A small network was shown many inputs. Here are its activations along a few directions, one row for each input.
Each table varies a few parts of the input and shows all the possible inputs, shuffled.
Descriptions start from the smaller parts, as in this example, which fits no table here: one of 8 places around a ring, together with either a single point or one of 9 places around a ring or (one of 3 separate values, together with one of 4 places along a line).
Shared parts are said once, and a part with two or three values counts as separate values.
In the rows, zero is written as 128.

Other details of the inputs vary at random and push rows far along two fixed directions, the same in every table; ignore that.

Rows:
R1: [136 132 120 156 171 192 140 128 153 168 113  82 111 121 167]
R2: [118 137 110  99 124  82  98 136 126 100 151 138 146 128 136]
R3: [103 131 109 123 159 111  66 122 175 121 135  83 140 111 129]
R4: [153 126 144 141  85 165 185 116  85 120 117 156 101 125 125]
R5: [127 136 109 103 105  84 119 136 122 103 149 156 152 133 120]
R6: [131 137 116  97 109  82 117 134 117  94 142 152 150 133 123]
R7: [136 124 140 154 167 172 129 107 172 183 100  90 112 116 160]
R8: [111 123 134 107 115  93 103 131 106 100 137 150 144 149  88]
R9: [139 125 155 143 141 166 135 103 143 160 103 109 111 112 155]
R10: [106 122 123 111 137  92  90 132 120 110 153 136 136 142  88]
R11: [142 115 166 131 105 150 178 112  87 153 114 174 112 148 100]
R12: [119 128  93 124  94 104 119 136 120  82 147 134 133 132  99]
R13: [101 136 111 128 176 124  53 128 195 131 119  59 159 120 154]
R14: [145 116 173 131 109 147 169 110  75 148 117 173 102 141 108]
R15: [132 130 122 159 162 191 146 129 158 169 107  80 128 130 171]
R16: [102 133 111 127 149 112  70 125 181 123 129  82 155 121 133]
R17: [138 113 155 134 124 141 162 115  99 157 118 160 104 146 106]
R18: [120 126 113 148 101  82 148 218 107  70 155 133 131  99 119]
R19: [149 134 132 136 156 150 155 122 142 177 118 130 118 129 167]
R20: [156 130 143 138  83 166 189 118  88 119 108 156 108 131 121]
R21: [127 135 109  99 116  82 116 131 117 101 155 155 136 123 117]
Each input here is: either a single point or (one of 4 separate values, together with one of 5 places around a ring).
Which other rows does R13 become when the choice among 4 separate values takes its other values? List them by row number. -> R6, R8, R20

Rows:
R22: [143 129 143 148 131 179 148 106 139 152 102 108 111 116 149]
R23: [140 123 144 158 158 160 169 163 123 165 121 120 112 120 163]
R24: [142 124 143 145 139 172 152 108 134 164 107 121 110 129 136]
R25: [100 127 110 109 143  93  73 125 140 110 147 116 147 142 110]
R26: [148 117 156 100  35  94 183 101  46  90 136 226 108 143  56]
R27: [111 138  83 129 131  96 106 180 139  85 153 105 152 123 138]
R28: [105 134  98 119 119 107  78 122 154  88 140  98 143 118 115]
R29: [103 130 108 116 134 101  75 129 145  98 140 108 150 133 109]
R30: [106 135  96 122 119 105  80 123 156  90 141  99 144 119 114]
R31: [138 122 155 138 155 166 142 109 126 174 109 126 116 140 144]
R32: [141 124 147 144 140 172 152 109 135 165 104 119 115 129 140]
R33: [143 129 144 146 127 177 150 107 140 152 101 111 114 117 148]
R34: [139 122 149 139 150 163 147 107 128 175 112 129 112 139 139]
R35: [104 130 114  99 147  85  70 118 145 117 145 125 149 139 114]
R36: [137 123 156 137 151 164 145 110 127 174 109 128 118 141 144]
R37: [142 126 159 128 157 157 142 102 133 182 107 135 119 138 150]
R38: [142 124 155 129 157 156 144 100 135 184 108 134 119 137 149]
R39: [102 130 104 115 133 102  76 126 147  99 142 107 146 131 108]
R40: [155 135 120 162 127 177 182 152 134 141 112 107 112 107 180]
R41: [105 134 100 120 117 103  81 124 156  91 138  99 149 119 116]
R42: [153 131 140 142 162 159 171 149 125 175 121 130 118 125 175]
R43: [143 125 158 129 161 158 139 101 131 182 107 133 118 137 149]
R44: [108 135  92 122 144  89 101 177 133  98 160 116 154 131 137]
R45: [157 121 144 124  15  94 218 158  34  60 141 222  99 114  67]
R46: [152 120 155 104  20 103 189 104  46  74 129 223 106 134  52]
R47: [108 131 109 119 149  76  95 175 138 105 157 120 149 122 131]
R48: [111 134  90 140 118  96 103 179 149  75 147  94 144 102 137]
R49: [106 130 111 103 146  83  72 119 147 119 146 126 150 139 113]
What is each input in this table made of? -> one of 4 places along a line, together with either one of 2 separate values or one of 5 places around a ring
Changing only the place on the line of 4 turns R40 into R27. The same change can be made to R28. Which row results? -> R39
Which other rows agree with R26 in the place on the line of 4? List them by row number. -> R23, R25, R31, R34, R36, R44
Which other rows does R22 become when the place on the ring of 5 takes its other values? List them by row number. -> R28, R30, R33, R41

Rows:
R50: [183 128 174 118  77 161 230 100  47 152 104 225  99 156 126]
R51: [104 125 111 124 115  73 108 166 110  90 166 141 137 127 102]
R52: [135 130 148 152 155 183 125 101 160 168  96  83 110 114 173]
R53: [138 130 159 136 172 176 119  90 159 187 101  99 119 118 164]
R54: [118 130 131 124 189 120  76 125 172 156 123  95 140 123 167]
R55: [138 139 139 134 175 188 129  97 146 187 105 106 141 149 175]
R56: [117 114 139 143  87 133 140 130  99 103 123 143 120 139  84]
R57: [177 117 194 135  72 154 236 122  61 142 102 203  95 113 126]
R58: [118 137  98 136 176 124 103 146 183 155 142  87 140 111 181]
R59: [116 133 120 107 110  70 102 148 125  84 156 142 143 111 123]
R60: [147 122 172 153 128 197 161 104 135 171  80 109 104 121 159]
R61: [110 133 114 124 177 134  82 108 190 159 121  81 153 132 143]
R62: [115 127 139 122 184 120  76 136 170 156 116  92 151 131 161]
R63: [103 127 108 134 100  89 107 171 115  66 148 128 146 127  84]
R64: [140 133 142 126  82 118 147 143 108  90 118 145 126 109 114]
R65: [100 121 118 125 111  74 111 175 107  88 157 141 149 133  95]
R66: [116 133  87 115 111  94 102 153 124  71 159 125 133 115 107]
R67: [134 127 130 155 151 184 143 106 171 172  95  83 119 126 163]
R68: [116 130 108  99 113  65  98 131 134 101 145 148 150 139 102]
R69: [107 131 142 120 173 135  71 113 176 152 115  81 152 129 146]
R70: [184 127 159 142  51 169 246 118  78 133  97 189  87 108 115]
R71: [141 133 132 139 169 175 130  87 168 195 108 102 118 121 161]
R72: [146 131 132 141 179 159 137 109 164 196 110 114 114 126 175]
R73: [103 127 113  96 117  88  88 119 120  92 152 141 147 143  78]
R74: [126 119 139 171 167 190 131 120 150 173 108  81 106 130 151]
R75: [135 123 143 138 194 168 135 130 144 194 107 108 117 142 163]
R76: [114 132 100 109 102  66 116 154 132  89 156 142 152 123 114]
R77: [138 130 119 115  73 132 146 108  91  91 126 156 138 148 114]
R78: [167 109 191 141  88 155 222 118  54 160 103 201  86 147  96]
R79: [160 118 157 132  98 149 214 138  69 146 121 180  97 127 123]
R80: [109 130 105  97 122  90  85 110 122  96 157 140 136 135  87]
R81: [139 127 114 126  81 123 145  96 122 105 127 145 114 118 108]
R82: [ 98 122 133 143 187 144  80 130 167 158 125  78 148 144 128]
R83: [114 129 108 126 202 129  82 133 165 162 135  95 131 135 160]
R84: [111 130 107 163 178 146  96 162 166 133 132  68 134 118 152]
R85: [122 146  88 106  91  88 109 154 115  54 155 135 161 137 118]
R86: [125 139  84 116  97  85 108 140 143  73 152 125 138 107 113]
R87: [115 143  98  98 105  70 113 157 106  76 165 147 165 143 130]
R88: [101 124 121 112 116  86  87 121 118  95 155 139 138 141  74]
R89: [100 124  99 112 102  95  93 131 120  72 145 123 141 136  86]
R90: [146 136 142 155 161 179 138 131 160 161 101  86 114  98 184]
R91: [112 131  96 108 121  78 106 156 116  93 169 140 134 122 117]
R92: [156 115 170 139 111 144 190 116  78 158 117 182  89 140 108]
R93: [111 131  93 115 106  91 106 163 121  66 151 126 143 122  98]
R94: [155 117 146 136  84 171 192  95  82 136 114 162  82 126 112]
What is each input in this table made of? -> one of 5 places around a ring, together with either a single point or (one of 2 separate values, together with one of 4 places along a line)
Changing only the place on the ring of 5 turns R73 into R79. The same change can be made to R82. Which row results? -> R65
Changing only the place on the ring of 5 turns R89 into R93. The same change can be made to R67. Which row results? -> R70
Which other rows agree with R54 in the place on the ring of 5? List them by row number. -> R50, R62, R68, R72, R75, R78, R83, R92
Which other rows does R69 become when the choice among 2 separate values takes its other values? List them by row number. -> R53
